72,25,139,95,68,101,29 -> <49>
104,99,181,56,82,127,32 -> <15>
29,139,72,69,95,101,25 -> <117>
perm: 104,99,82,56,181,127,32  <15>
perm: 25,29,68,72,95,101,139  <49>
perm: 32,56,82,99,104,127,181  <15>
perm: 29,101,95,69,139,25,72  <117>
perm: 29,101,68,95,139,25,72  <49>

146,99,135,108,144  <157>
129,160,65,145,128  <10>
110,124,67,126,109  <162>
99,135,147,108,144  <145>
52,91,77,90,11  <50>
97,124,37,105,94  <38>
68,171,177,84,73  <14>
perm: 68,73,84,171,177  <14>
perm: 147,108,144,99,135  <145>
perm: 145,160,128,65,129  <10>

85,83,93,112,129,77,98,94,64,72,121,122,58,116,132,96,105,75,116,165,124,47,86,107 = <101>
100,111,97,107,122,80,99,115,95,91,119,102,109,93,112,83,82,70,91,111,140,89,78,104 = <66>
75,103,124,56,111,130,118,99,60,151,118,90,105,97,88,93,96,75,57,75,69,108,137,109 = <80>
90,107,95,83,122,91,112,100,102,111,99,91,80,119,82,93,115,104,111,109,97,78,140,70 = <139>
92,131,113,82,122,134,110,119,78,142,74,119,113,104,112,92,82,74,90,100,137,105,129,119 = <17>
75,103,124,56,111,62,118,99,60,151,118,90,105,97,88,93,96,75,57,75,69,108,137,109 = <120>
perm: 77,98,94,64,72,121,122,58,116,132,96,105,75,116,165,124,47,86,107,85,83,93,112,129  <101>
perm: 109,137,108,69,75,57,75,96,93,88,97,105,90,118,151,60,99,118,130,111,56,124,103,75  <80>
perm: 109,93,112,83,82,70,91,111,140,89,78,104,100,111,97,107,122,80,99,115,95,91,119,102  <66>
perm: 129,119,92,131,113,82,122,134,110,119,78,142,74,119,113,104,112,92,82,74,90,100,137,105  <17>

179,40,95,96,121,90,74,67,106,130,104,113,108,52,127,94,138,78,7,80,86,51,145,64,78,93,32,65,126,112,101,99,90,119,95,92,68  <154>
104,111,82,108,125,48,55,155,146,93,102,67,99,166,106,47,90,80,100,111,97,157,58,82,121,88,154,72,89,59,38,85,129,91,121,108,86  <170>
121,97,72,104,108,82,57,99,121,38,48,91,55,155,111,89,108,86,102,93,111,67,145,82,80,90,106,85,129,125,157,154,59,166,88,47,100  <171>
47,129,111,107,85,99,126,103,88,100,100,95,76,157,103,103,65,101,169,117,110,153,65,153,104,104,165,141,100,85,90,95,134,90,88,87,124  <39>
113,26,69,119,100,64,91,85,50,114,89,113,144,102,127,119,103,102,95,75,116,22,104,163,84,88,101,103,59,53,138,89,88,87,90,63,104  <151>
157,47,97,111,111,89,86,48,85,154,106,108,82,108,155,88,121,58,38,99,91,93,129,121,67,102,72,100,166,104,82,90,145,125,55,59,80  <106>
58,166,102,121,97,72,85,91,129,82,90,155,93,99,88,111,89,100,154,55,125,121,38,47,59,106,83,67,157,111,104,80,108,86,146,48,108  <11>
76,107,165,65,90,100,100,47,111,111,65,99,87,103,129,85,104,85,88,104,153,134,100,88,126,117,101,169,103,103,95,124,90,157,141,95,153  <13>
76,115,93,125,87,104,107,81,67,128,99,89,73,169,133,87,89,75,137,129,109,149,83,166,88,117,136,136,164,92,76,90,172,112,39,55,114  <176>
perm: 80,157,47,97,111,111,89,86,48,85,154,106,108,82,108,155,88,121,58,38,99,91,93,129,121,67,102,72,100,166,104,82,90,145,125,55,59  <106>
perm: 124,87,88,90,134,95,90,85,100,141,165,104,104,153,65,153,110,117,169,101,65,103,103,157,76,95,100,100,88,103,126,99,85,107,111,129,47  <39>
perm: 52,127,94,138,78,7,80,86,51,145,64,78,93,32,65,126,112,101,99,90,119,95,92,68,179,40,95,96,121,90,74,67,106,130,104,113,108  <154>
perm: 55,166,146,129,88,86,38,121,82,111,104,90,48,83,85,106,102,80,155,59,97,154,108,47,100,93,99,91,125,89,108,72,121,111,67,58,157  <11>
perm: 80,59,55,125,145,90,82,104,166,100,72,102,67,121,129,93,91,99,38,58,121,88,155,108,82,108,106,154,85,48,86,89,111,111,97,47,157  <106>
perm: 51,145,64,78,93,32,65,126,112,101,99,90,119,95,92,68,179,40,95,96,121,90,74,67,106,130,104,113,108,52,127,94,138,78,7,80,86  <154>
perm: 157,108,80,111,111,90,48,38,82,88,82,91,121,89,58,85,102,100,166,47,155,72,104,55,93,129,146,121,154,108,86,99,67,97,59,106,125  <170>

